These are the activations of a small neural network, seen along a few directions. Each row is one input.
In each table, some parts of the input vary, and every possible input appears once, in random order.
Descriptions start from the smaller parts, as in this example, which fits no table here: one of 3 separate values, together with either a single point or one of 11 places around a ring or (one of 4 places along a line, together with one of 8 places around a ring).
Shared parts are said once, and a part with two or three values counts as separate values.

Other details of the inputs vary at random and push rows far along two fixed directions, the same in every table; ignore that.

Table:
R1: [ -6   7  23   7  11  17 -14  10   4 -17  -8  15 -24 -12]
R2: [  6   0 -32   8   8 -58  35 -13  38  18  19 -22  19   5]
R3: [  1   9  -7   8  12 -15  15 -11  16  -2  11 -12  -6   4]
R4: [ 20  -3 -26   2 -38 -69   6  19  25  86  51  -6  79 -26]
R5: [ -9  15   4  10  15 -18  10  -2  44  -3   4   7 -20 -14]
R6: [ -5 -22   5  -8   7  34   2  -2 -45 -36 -25  -5 -16  20]
R7: [ 28 -15 -18  -6 -34 -22 -13  23 -22  61  27   2  64 -25]
R8: [  7   2   8   4   8  41  -5  -3 -35 -32 -21   2 -22  17]
R9: [ -6  12   1   9   7 -21   3 -18  51  -3  -2   7  -8 -10]
R10: [ -9  14   1  13  17 -15   8  -4  44  -5   5   8 -18 -14]
R11: [-10  -5  19  -9   6  43  -6  -4 -36 -36 -18  -2 -21  11]
R12: [ -9  -9  12  -8   2  34  -4  -4 -40 -33 -21   2 -19  21]
R13: [ -3   9  21   8   9  48 -19   7 -12 -33 -24  25 -31  -6]
R14: [  3   9 -18   8  15 -26  24 -17  27  -2   1 -17  -5  16]
R15: [ -7  -3  12  -9   3  33  -4  -5 -27 -27 -22  -5 -14  15]
R16: [ 18 -11  12  -6 -38   4 -39  24  -9  45  18  29  47 -46]
R17: [  5  -4   2   2   6  31  -1  -3 -44 -36 -20   6 -20  24]
R18: [ -6   8  16   1   2  49 -14  10  -8 -29 -15   4 -43   9]
R19: [ -3   5  18   4  10  47 -25   8 -19 -29 -19  28 -32  -8]
R20: [  2   6  -1   7   7   7   5  -7 -11 -16  -4   0 -15  18]
R21: [ -7 -16   2  -8   1  20   2  -4 -36 -27 -20  -1 -10  23]
R22: [ -1  11   4   6   9  14   4  -9 -12 -22  -5   1 -21  16]
R23: [  9  -9  -1   4   9  25   4  -1 -36 -28 -13  -1 -13  15]
R24: [-12  10  -4   7   7 -15  11   2  45   7  18 -13 -22  -4]
R25: [ 15 -21  11 -19 -56  15 -37  40 -55  56  22  15  73 -29]
R26: [ 19 -11  18 -18 -42  42 -48  48 -39  43  22  22  31 -32]
R27: [ -3   3  13   5  -8   0 -14  -2  13  -3   0  22  -3 -14]
R28: [-16  15  -4   7   5 -18  10  -1  48   3  15  -8 -28   5]
R29: [  2   2 -22   6  10 -31  26 -15  12  -7   0 -11  -1  20]
R30: [ -6  -8 -18  -4   6 -28  24 -14  19   4  -5 -21   9  15]
R31: [ -6  -6   0  -8  -3  -4   4  -2  -3   3   5 -11  11   0]
R32: [ -9  -8 -13  -7  13 -15  14 -17   7  -6  -6 -17  -7  15]
R33: [ 18 -22 -11 -19 -51 -30 -21  32 -16  86  37  -1  89 -38]
R34: [  8  -2   7   0   8  41 -10  -2 -44 -28 -16   5 -23  14]
R35: [  7   5  13   2   4  46 -10   0 -37 -29 -19   4 -20  13]
R36: [ 35 -22   4  -9 -48  32 -33  42 -72  41   7  17  66 -22]
R37: [-12  20   5  10  10 -22   7  -3  43  -1   3  13 -22  -9]
R38: [ -9  17   5  11   6 -40   1   3  53  19  14   7  -3 -14]
R39: [-10   5   4  -7   4   6   5 -10   4  -9  -7 -12  -3   9]
R40: [ -8  -6 -25  -2   4 -64  34 -14  48  31  22 -28  27   0]
R41: [  5  -2  -2   7  14  13  11  -7 -17 -24  -7  -5 -18  15]
R42: [-11  -8   0  -6   6   8  10 -10 -17 -24 -15  -6 -14  23]
R43: [ -9   0  -9  -4   9 -18  19 -16  20  -3  -6 -19  -1  14]
R44: [  5   3 -24   6  14 -30  29 -17  22  -6  -4 -18   0  18]
R45: [-12  18   1  13  13 -19   6  -5  44  -2   5  13 -19  -8]
R46: [ -6 -10   6  -8   8  34   1  -7 -33 -35 -30  -5 -18  24]
R47: [ 25 -12  26 -11 -51  43 -59  57 -56  50  12  44  51 -55]
R48: [ -5  15  15   6   9  16  -6   3  14 -16 -15  17 -25 -10]
R49: [-13   5  -8  -8   9 -24  11 -18  25   7   7 -18   0   3]
R50: [-10  -5 -10  -3   8 -27  21 -13  20   3   6 -20   4   7]
R51: [ 25 -39   5 -25 -53  34 -41  43 -84  47   6  15  70 -26]
R52: [  1   6 -11   9  14 -17  18 -12  16  -5   8 -13  -6   9]
R53: [  6   3   9   1  11  40 -10  -6 -38 -29 -14   5 -26  12]
R54: [  4   5 -19   5  16 -25  18 -17  17   0   4 -14  -9  12]
R55: [ -7   4   8   9   9  -9   0 -13  34 -14   0  10 -16 -12]
R56: [ -4  20  -6  11   2 -62   7   3  79  42  23  -3  18 -25]
R57: [-18  10  -4  -4   6 -28  17 -17  28   2   8 -14  -1  10]
R58: [  9   1 -41   4   4 -76  31 -15  48  40  26 -24  31   0]
R59: [ -8  -8  12 -12   7  39 -10  -7 -38 -32 -21  -2 -22  14]
R60: [ -9  14   9   8  19 -10  -6  -3  34  -6  -3   8 -26  -8]
Each input here is: one of 4 separate values, together with either a single point or one of 4 places along a line or (one of 2 separate values, together with one of 5 places along a line).
Changing only the choice among 4 separate values turns R53 into R35. The same change can be made to R32. Which row results? -> R46
Changing only the choice among 4 separate values turns R33 into R12. The same change can be made to R7. Which row results? -> R17
Change only the choice among 2 separate values in R34. List by row number the other rows that result. -> R59
Change only the choice among 2 separate values in R36. List by row number the other rows that result. -> R46
Change only the choice among 4 separate values in R48. List by row number the other rows that result. -> R5, R37, R47
Change only the choice among 4 separate values in R45. List by row number the other rows that result. -> R10, R13, R19

Table:
R61: [ -2 -21  15 -20 -29  33 -27  28 -44  16   5   7  20 -13]
R62: [ 19  -4   2   8   1  34 -10  15 -43 -16  -5  13 -14   3]
R63: [-11  -9  30 -15  -2  60 -29   8 -35 -27 -27  11 -19  -6]
R64: [ -5  -7  12 -16 -30  -3 -21  13  -9  35  16   5  37 -20]
R65: [  3 -15 -34  -7   2 -55  35 -29   1  15   8 -31  38  22]
R66: [ 16  10 -15  14 -10 -33   7  11  24  32  18   6  25 -11]
R67: [  8  20 -20  23   2 -70  20   0  76  40  26   4  22 -22]
R68: [-22   1  21 -11  12  39  -6 -16 -27 -45 -23  -3 -37  24]
R69: [-12  -5   6 -13 -20  -2  -4  11   1  19   5  -6  20  -3]
R70: [  9  16 -12  19   5 -34  13   1  39  15  10   7   5  -7]
R71: [ -8 -16  26 -14 -19  31 -32  26 -24   7  -1  21   7 -27]
R72: [-32  11   4  -5  32   4  24 -39  15 -50 -17 -25 -52  40]
R73: [ 23  -6  -3   6  -6  28  -9  20 -48  -2   4   8   1   2]
R74: [  9  12   4  16  21  19  -5  -6   8 -27 -17  15 -32  -5]
R75: [  7  20 -22  19  23 -48  23 -18  66  12  12  -8  -7  -7]
R76: [  0  26 -27  20  33 -48  42 -36  48 -12  12 -22 -24  26]
R77: [ -2 -14  28 -17 -25  39 -40  25 -25  15  -6  19  22 -32]
R78: [ 17   6  10  10   1  32 -15   3 -38 -20  -8  20 -12   3]
R79: [ 26  -5   4   9 -21   5 -26  34 -17  31  17  31  27 -37]
R80: [ 23 -35 -19 -19 -26  -2   0   7 -54  30   0 -17  64   1]
R81: [-14 -14  19 -14  -6  36 -18  10 -27 -17 -11   7 -17   0]
R82: [ 17  15 -18  16 -10 -59   6   1  45  51  36   7  38 -26]
R83: [  1   8   3  16  37  35   7 -12 -17 -63 -27   9 -68  26]
R84: [ 28  -5   3   5 -26  31 -16  30 -54  13   3  13  27  -3]
R85: [ 17 -35 -32 -14 -26 -43  15   8 -27  49  21 -21  70  -2]
R86: [  2  19 -20  16  41 -10  33 -32  28 -36 -11 -23 -46  31]
R87: [-28   2  15  -8  21  40  12 -18 -16 -62 -34 -15 -54  40]
R88: [  5  21 -30  20  14 -64  37 -14  64  20  19 -16   3   8]
R89: [-21   8 -19  -7  11 -56  27 -23  74  25  17 -34   5   2]
R90: [-20  -3  20 -12  15  46 -10 -11 -14 -43 -30  -3 -40  14]
R91: [  3 -16   6 -21 -33  14 -20  20 -24  37  13 -11  44 -16]
R92: [-12  -7 -40   1  27 -64  60 -42  34 -13  -9 -42   2  45]
R93: [ -5  -8  23 -13 -32   8 -33  20 -11  32  13  20  37 -34]
R94: [ 31  -5   5   3 -19  35 -29  26 -43  15   0  20  21 -20]
R95: [-14   2  -5  -7 -21 -55   5   9  57  53  25  -6  41 -23]
R96: [ -9 -13   0 -16 -15  -3  -2  11  -7  20  15 -13  16  -3]
R97: [-28   8   2  -4  13 -18  17 -16  41 -14  -9 -13 -23  15]
R98: [-35  13  14  -1  34   3  13 -36  30 -52 -22  -6 -57  23]
R99: [-37  12  17   2  32   5  14 -24  40 -53 -30  -1 -59  19]
R100: [  8  20 -11  20   8 -47  10 -10  50  20  21  10   8 -17]
R101: [ 31  -5   2   2 -20  36 -25  25 -48  16   2  14  24 -15]
R102: [ 15  -3  17  10   8  57 -22  16 -51 -40 -21  29 -36   0]
R103: [-30  -2  22  -6  28  38  -1 -15  -4 -62 -31   3 -67  20]
R104: [ 29   1  -2   6 -26   5 -18  20 -34  33  20  15  40 -17]
What is each input in this table made of? -> one of 4 separate values, together with either a single point or (one of 2 separate values, together with one of 5 places along a line)
Changing only the choice among 4 separate values turns R101 into R62. The same change can be made to R91. Which row results? -> R96
Changing only the choice among 4 separate values turns R64 into R81. The same change can be made to R65. Which row results? -> R85
Which other rows agree with R92 in the choice among 4 separate values? List them by row number. -> R66, R67, R69, R70, R84, R87, R88, R95, R97, R99
Change only the place on the line of 5 in R102. List by row number the other rows that result. -> R62, R73, R79, R83

Table:
R105: [-10  12  -7   4   5 -44   9  -6  63  26  22  -5   2 -18]
R106: [ 15  -4  -3  -3 -19   0  -7  10 -19  25  10   1  27  -8]
R107: [  5   9  -5   7  -5 -32  -2   7  41  34  25   5  16 -26]
R108: [  4 -10   5  -7 -24  -5 -13  10 -20  25   9  11  38 -15]
R109: [ -3  14  -3  10   9 -18   7  -5  33   1   4   2 -10  -3]
R110: [  1   8   6   7   4   4  -5   2  11  -3  -1  10 -11  -7]
R111: [ 11  -7  -4  -1 -18   0  -5  17 -18  22  14   1  25  -9]
R112: [-21  12 -13   6  42 -27  39 -43  48 -41 -16 -28 -45  32]
R113: [  1  -1  14  -3 -12  17 -21  16  -6  10   4  15   5 -20]
R114: [ 10  -6   1  -1 -19  -9 -10   9 -18  21  10  13  34 -12]
R115: [ 16 -14  -5  -3 -24  -2 -15  23 -23  31  11   8  36 -15]
R116: [ 11 -10   1 -11 -29   4 -16  16 -25  34  13   1  39 -13]
R117: [-15  13 -19  12  38 -38  43 -33  53 -30  -5 -21 -43  30]
R118: [ 13  -6  -3  -3 -13  13  -9   6 -25   8   1   3  19  -2]
R119: [ -4  15 -26   7  14 -64  31 -20  59  25  24 -24   8   7]
R120: [-14  12 -11   1  22 -30  24 -25  36  -9   2 -22 -19  20]
R121: [  3   5  11   5   2  20 -14   6  -2  -8  -4  15 -14 -10]
R122: [  5  -2  10  -5 -27   5 -20  24  -9  31  10  13  33 -23]
R123: [ 10  -9  -3  -1  -5   8  -4   7 -20   8  -2   2  16  -5]
R124: [  8   1 -16   1 -15 -35   6   9  15  43  29  -9  36 -11]
R125: [  4  -4  16  -4 -21  19 -25  21 -14  17   5  17  17 -23]
R126: [  0  -5   1  -6 -13   3  -4   9 -14  13   8  -5  15  -3]
R127: [ -7  -9  13  -6  19  51  -5  -9 -40 -53 -35   2 -38  22]
R128: [-19  26  -7  16  41 -23  31 -32  56 -39 -14 -10 -53  25]
R129: [ -5  -8   9  -5   5  30   0   0 -25 -30 -17   1 -23  16]
R130: [-14  17 -13   7  11 -59  23 -14  75  22  18 -13   1  -6]
R131: [ 19 -11  -1  -3 -23   0 -11  15 -24  27  11   1  40 -15]
R132: [  0  -8  13  -1  20  60  -6  -5 -53 -61 -40   9 -46  22]
R133: [ -5 -12  11  -5   7  43 -10   0 -40 -40 -27   6 -29  17]
R134: [-11  -4   9  -2  14  34   3  -6 -25 -41 -20  -3 -35  22]
R135: [ -4  -4   3  -5   5  24  -1 -10 -19 -23 -15  -4 -12  14]
R136: [ -4 -11  15  -9  10  53 -10   0 -50 -46 -33   7 -30  14]
Changing only one part turns R119 into R120. The same change can be made to R111. Which row results? -> R134
What is each input in this table made of? -> one of 2 separate values, together with either a single point or one of 5 places along a line or one of 10 places around a ring
Change only the place on the line of 5 in R107. List by row number the other rows that result. -> R109, R110, R121, R128
Change only the place on the line of 5 in R105. List by row number the other rows that result. -> R113, R122, R125, R130
